These are the activations of a small network on made-up records, seen along a few directions, one row for each record.
Here are examples, each followed by its value of one field, TEV.
The word missing means that the record has no TEV.
Other fields move the rows too, some of them a lot.
In the rows, zero is written as 500.
Random noise pushes rows far along 3 fixed directions. That doesn't count. These rows show it; they differ only by the noise:
[344 656 488 754 472 235 530 651 613 856 616 546 364 468 665 813 540]
[376 511 628 494 554 581 325 506 550 542 440 623 537 718 473 473 442]
[426 412 481 562 542 408 575 459 543 551 505 546 581 574 486 439 527]
[485 262 568 308 585 700 420 337 541 189 314 552 722 738 323 189 502]
[588 326 231 500 354 233 785 527 851 166 356 182 467 192 569 802 896]

[457 726 697 493 606 651 199 597 393 675 497 735 415 624 544 577 398]  povur
[537 420 350 483 610 499 454 407 407 526 624 623 528 609 598 423 311]  missing
[495 523 516 405 627 556 447 495 463 609 496 626 458 608 460 437 386]  zupal
[425 590 535 507 416 463 346 645 771 435 372 429 362 493 596 856 638]  gifo
[476 531 563 469 572 529 409 400 430 567 442 505 539 575 515 462 350]  rem
[582 574 455 658 589 327 591 546 456 683 595 436 449 461 540 553 502]  duliz
[468 675 550 703 433 594 186 615 399 795 638 705 358 594 612 771 361]  fipu
[413 531 515 535 574 478 488 566 409 541 531 496 457 511 526 501 507]  nokoz
[425 771 805 413 488 694 233 652 509 656 429 629 365 714 576 610 419]  pebo
[374 730 627 639 478 373 424 720 506 859 632 581 360 380 690 784 502]  povur
[469 669 654 424 437 712 132 549 568 393 326 509 466 585 514 759 351]  rem
[530 524 486 477 341 484 477 501 798 209 318 352 302 311 544 736 695]  bulum
[525 375 495 525 505 348 866 462 528 524 467 370 422 295 447 412 664]  bulum
[448 576 405 609 543 380 571 573 474 762 660 616 445 476 570 598 368]  zupal
[521 509 372 725 517 139 766 603 509 829 807 472 394 299 606 603 525]  kiba
[479 605 515 556 464 617 286 501 527 579 498 534 361 556 515 588 518]  fipu
[411 710 624 427 451 553 215 641 658 357 373 413 240 483 550 831 670]  nokoz
[500 714 735 513 547 594 256 537 507 573 442 559 450 641 349 531 469]  duliz
[480 577 414 569 455 519 303 466 299 721 623 635 531 682 650 492 272]  guno
[498 629 358 657 522 336 432 570 446 784 697 652 357 487 698 769 346]  missing
[457 649 450 642 296 373 408 678 417 703 601 533 356 523 731 755 397]  guno
[605 512 616 251 439 723 372 516 713 188 306 369 466 539 539 620 677]  pebo
[601 356 499 404 649 479 610 450 499 464 510 473 529 522 375 210 528]  kiba
[558 360 387 469 616 448 713 437 499 413 446 432 543 526 442 420 616]  gifo

Here are new rows. What is TEV for each?
[368 782 694 428 502 649 122 747 589 685 417 660 272 645 569 784 329]  zupal
[605 439 413 277 523 703 223 460 602 154 378 507 450 605 560 603 434]  missing
[509 411 433 382 576 582 620 443 554 271 382 402 560 551 363 424 610]  gifo
[500 264 475 400 588 392 787 405 384 346 453 387 594 431 361 192 672]  nokoz
[580 418 431 369 573 647 316 410 450 343 486 638 543 646 496 455 349]  missing
[627 401 254 482 388 529 506 446 419 306 529 434 565 536 614 499 448]  guno
[569 434 470 419 360 411 571 473 665 178 311 300 446 359 536 643 610]  rem
[559 639 572 328 343 610 420 488 825 168 327 338 397 436 494 697 776]  pebo
[473 621 451 676 426 513 324 663 505 699 530 544 326 489 678 731 457]  fipu
[681 365 305 436 353 689 305 404 371 166 485 562 639 661 571 495 359]  guno
[538 536 699 280 418 649 341 674 735 228 268 384 395 456 311 568 643]  kiba
[570 405 361 464 427 492 526 349 538 164 414 408 575 459 536 492 439]  rem
